These are the activations of a small neural network, seen along a few directions. Each row is one input.
In each table, some parts of the input vary, and every possible input appears once, in random order.
A made-up example of a description, with smaller parts first: one of 3 separate values, together with either a single point or one of 11 places along a line or (one of 4 places along a line, together with one of 5 places around a ring).
Shared parts are said once, and a part with two or three values counts as separate values.

Other details of the inputs shift rows strongly along two fixed directions, in all tables alike. That doesn't count.

A family of inputs:
r1: [-.14, .07, .00, -.10, -.31, .18, -.13, -.15, -.29, .00, .08, -.08]
r2: [.06, .13, -.09, -.05, -.14, .05, -.13, -.03, .02, .03, .20, -.12]
r3: [.50, -.13, -.12, -.07, .27, -.42, -.01, .02, -.38, -.08, -.38, .32]
r4: [-.77, -.15, .50, .26, .07, .01, .43, .02, .06, .02, -.15, -.01]
r5: [.14, .06, -.15, -.10, -.17, .12, -.16, .02, .07, -.01, .12, -.10]
r6: [.05, .03, -.10, -.04, -.17, .13, -.13, -.01, .05, .00, .18, -.13]
r7: [.07, .07, -.16, -.11, -.13, .16, -.14, .02, .10, -.02, .15, -.08]
r8: [.03, .13, -.09, -.03, -.12, .09, -.09, -.03, .03, .05, .22, -.13]
r9: [-.73, -.20, .51, .35, .28, .00, .52, .20, .61, .05, -.11, -.11]
r10: [.02, -.12, .07, .13, .28, -.29, .19, .04, -.05, -.01, -.23, .16]
r11: [.02, .05, -.12, -.07, -.13, .17, -.13, -.03, .06, -.01, .21, -.09]
r12: [.46, -.13, -.18, -.03, .27, -.46, -.02, .01, -.41, -.08, -.34, .32]
r13: [-.21, .09, .02, -.10, -.27, .21, -.11, -.16, -.26, -.02, .10, -.06]
r14: [.08, .09, -.08, -.09, -.11, .21, -.14, -.01, .14, .03, .11, -.05]
r15: [.01, .14, -.09, -.05, -.11, .10, -.12, -.04, .05, .02, .23, -.10]
r16: [.04, .08, -.03, -.04, -.12, .22, -.09, .00, .18, .08, .11, -.12]
r17: [.44, -.20, -.11, -.06, .26, -.40, -.02, .08, -.31, -.07, -.39, .32]
r18: [-.25, -.09, .22, .21, .29, -.17, .27, .05, .18, -.01, -.16, .09]
r19: [.11, .16, -.05, -.06, -.09, .19, -.11, -.06, .10, .01, .11, -.07]
r20: [.03, .03, -.10, -.04, -.13, .15, -.10, -.01, .05, .02, .19, -.14]
r21: [.06, -.11, .14, .09, .28, -.24, .20, .04, -.01, -.01, -.26, .16]
Each input here is: one of 3 separate values, together with either a single point or one of 6 places around a ring.
Changing only the choice among 3 separate values turns r20 into r6. The same change can be made to r8. Which row results?
> r2
Which other rows does r19 become when the choice among 3 separate values takes its other values? List them by row number.
> r3, r21
Which other rows does r18 become when the place on the ring of 6 takes its other values? List them by row number.
> r7, r11, r14, r15, r19

A family of inputs:
r22: [-.70, -.10, .52, .23, .27, .11, .52, .03, .13, .17, -.34, .12]
r23: [-.62, -.15, .41, .37, .27, -.29, .45, .03, .23, .08, -.03, -.02]
r24: [-.57, -.24, .40, .42, .20, -.26, .46, .17, .21, .04, -.11, -.08]
r25: [.06, .15, -.06, -.09, -.45, .57, -.27, -.28, -.03, -.05, .13, -.17]
r26: [.47, -.13, -.29, -.11, .37, -.67, .03, -.03, -.71, -.21, -.27, .45]
r27: [.03, .01, -.23, -.17, -.37, .33, -.29, .00, -.06, .03, .43, -.29]
r28: [-.01, .32, .09, -.25, -.55, .33, -.30, -.18, -.14, .03, .15, -.21]
r29: [-.74, -.18, .40, .26, .30, -.12, .39, .14, .32, -.06, .00, .09]
r30: [-.38, -.21, .28, .19, .31, -.12, .36, .23, .53, .00, -.27, .07]
r31: [.24, .39, -.17, -.11, -.16, .38, -.26, -.16, .21, .03, .34, -.21]
r32: [.88, -.38, -.31, -.23, .33, -.59, -.08, .16, -.57, -.10, -.49, .48]
r33: [.92, -.20, -.34, -.09, .29, -.67, -.05, .12, -.63, -.08, -.54, .40]
r34: [-.07, .10, -.33, -.19, -.36, .29, -.30, -.01, .05, -.05, .36, -.27]
r35: [.26, .33, -.15, -.05, -.23, .30, -.27, -.17, .21, .16, .31, -.27]
r36: [.24, .28, -.22, -.18, -.22, .40, -.37, -.04, .24, .02, .31, -.09]
Describe the family of inputs behind these rows.
> either one of 3 separate values or (one of 2 separate values, together with one of 6 places around a ring)
Which other rows does r29 become when the choice among 2 separate values takes its other values? List them by row number.
> r36

A family of inputs:
r37: [-.16, .41, -.07, -.28, -.45, .17, -.29, -.17, -.05, -.06, .21, -.14]
r38: [-.75, -.21, .42, .64, .52, -.09, .54, .03, .67, .06, -.02, .02]
r39: [-.79, -.09, .49, .47, .36, -.40, .57, .31, .61, .13, -.05, -.23]
r40: [.74, -.34, -.55, -.15, .44, -.58, .10, .26, -.60, -.04, -.41, .45]
r41: [-.82, -.18, .47, .53, .36, -.36, .52, .16, .70, -.10, -.07, -.22]
r42: [-.79, -.37, .54, .17, .44, -.05, .46, .29, .76, .00, -.17, .04]
r43: [.03, .43, -.33, -.15, -.18, .47, -.36, -.13, .31, .09, .53, -.05]
r44: [.16, .25, -.18, .01, -.16, .30, -.22, -.23, .18, -.07, .61, -.36]
r45: [.26, .11, -.24, -.11, -.45, .15, -.32, .20, .12, .13, .54, -.36]
r46: [.65, -.59, -.36, -.10, .39, -.62, -.10, .09, -.45, -.20, -.46, .38]
r47: [.61, -.06, -.17, -.21, .60, -.65, -.04, .01, -.51, -.23, -.24, .52]
r48: [.14, .02, -.19, -.01, -.43, .19, -.34, .05, .24, -.10, .49, -.34]
r49: [.33, -.35, -.07, -.34, .25, -.39, -.15, .04, -.66, -.16, -.60, .53]
r50: [-.91, -.01, .83, .24, .38, -.04, .59, -.07, .35, -.02, -.14, .10]
r51: [.37, -.13, -.15, .05, .31, -.47, .05, -.06, -.77, .14, -.43, .48]
r52: [-.91, -.33, .54, .47, .29, .18, .64, .10, .33, -.10, -.32, -.05]
r53: [.25, .01, -.35, -.24, -.36, .33, -.33, .07, .15, .24, .40, -.36]
r54: [.66, -.17, -.41, .04, .50, -.66, .01, .09, -.54, .10, -.29, .51]
r55: [.32, -.11, -.13, -.08, .16, -.79, .10, .02, -.78, -.01, -.49, .31]
r56: [-.03, -.06, -.12, -.15, -.49, .52, -.32, -.20, -.10, -.02, .20, -.29]
r57: [.46, -.26, -.29, -.13, .25, -.37, .10, .14, -.85, -.02, -.55, .37]
r58: [-.09, .26, -.20, -.29, -.33, .63, -.29, -.05, -.09, -.07, .14, -.07]
r59: [.21, .08, -.53, -.11, -.30, .49, -.22, -.06, .19, -.09, .43, -.24]
r60: [.11, .26, -.46, -.32, -.25, .55, -.25, .03, .26, -.07, .40, -.09]
r61: [.46, .32, .11, .06, -.32, .53, -.17, -.24, .53, .11, -.08, -.25]
r62: [.03, .04, -.12, -.26, -.50, .46, -.27, -.09, -.17, .24, .22, -.31]
r63: [.02, .34, .00, -.12, -.37, .33, -.11, -.26, -.21, .18, .41, -.30]
r64: [.12, .20, -.15, -.25, -.39, .25, -.41, .15, .26, -.08, .48, -.17]
r65: [-.85, -.03, .53, .30, .43, -.33, .45, .24, .71, -.08, -.11, -.03]
r66: [.37, -.21, .00, .04, .33, -.54, .13, -.23, -.75, -.23, -.38, .38]
r67: [-.05, .20, .03, -.28, -.51, .29, -.35, -.02, -.08, -.09, .27, -.05]
r68: [.21, .34, -.19, -.08, -.17, .26, -.17, -.09, .10, .14, .64, -.37]
r69: [-.11, .25, -.14, .11, -.37, .54, -.27, -.35, -.07, .10, .32, -.18]
r70: [-.01, .05, -.06, -.03, -.60, .30, -.27, -.11, -.12, -.12, .32, -.25]
r71: [-.37, .07, .89, .29, .40, .14, .53, .10, .95, .13, -.60, .11]
r72: [.82, -.03, .14, .03, .35, -.34, .14, .07, -.14, .16, -.80, .28]
r73: [-.97, -.05, .67, .35, .42, .07, .50, .00, .40, .10, -.25, .23]
r74: [-.11, .27, -.16, -.04, -.55, .18, -.22, -.26, -.09, -.08, .28, -.33]
r75: [.41, -.33, -.04, -.08, .05, -.65, .05, .16, -.78, -.04, -.42, .35]
Changing only one part turns r38 into r43. The same change can be made to r44. Which row results?
> r47
Describe the family of inputs behind these rows.
> one of 3 separate values, together with either a single point or (one of 2 separate values, together with one of 6 places around a ring)
Which other rows agree with r72 in the choice among 3 separate values? List them by row number.
> r39, r40, r45, r51, r53, r54, r55, r57, r62, r63, r68, r75
Which other rows does r56 become when the choice among 3 separate values takes its other values? List them by row number.
> r49, r62
Which other rows does r59 become when the choice among 2 separate values takes its other values? List them by row number.
> r52
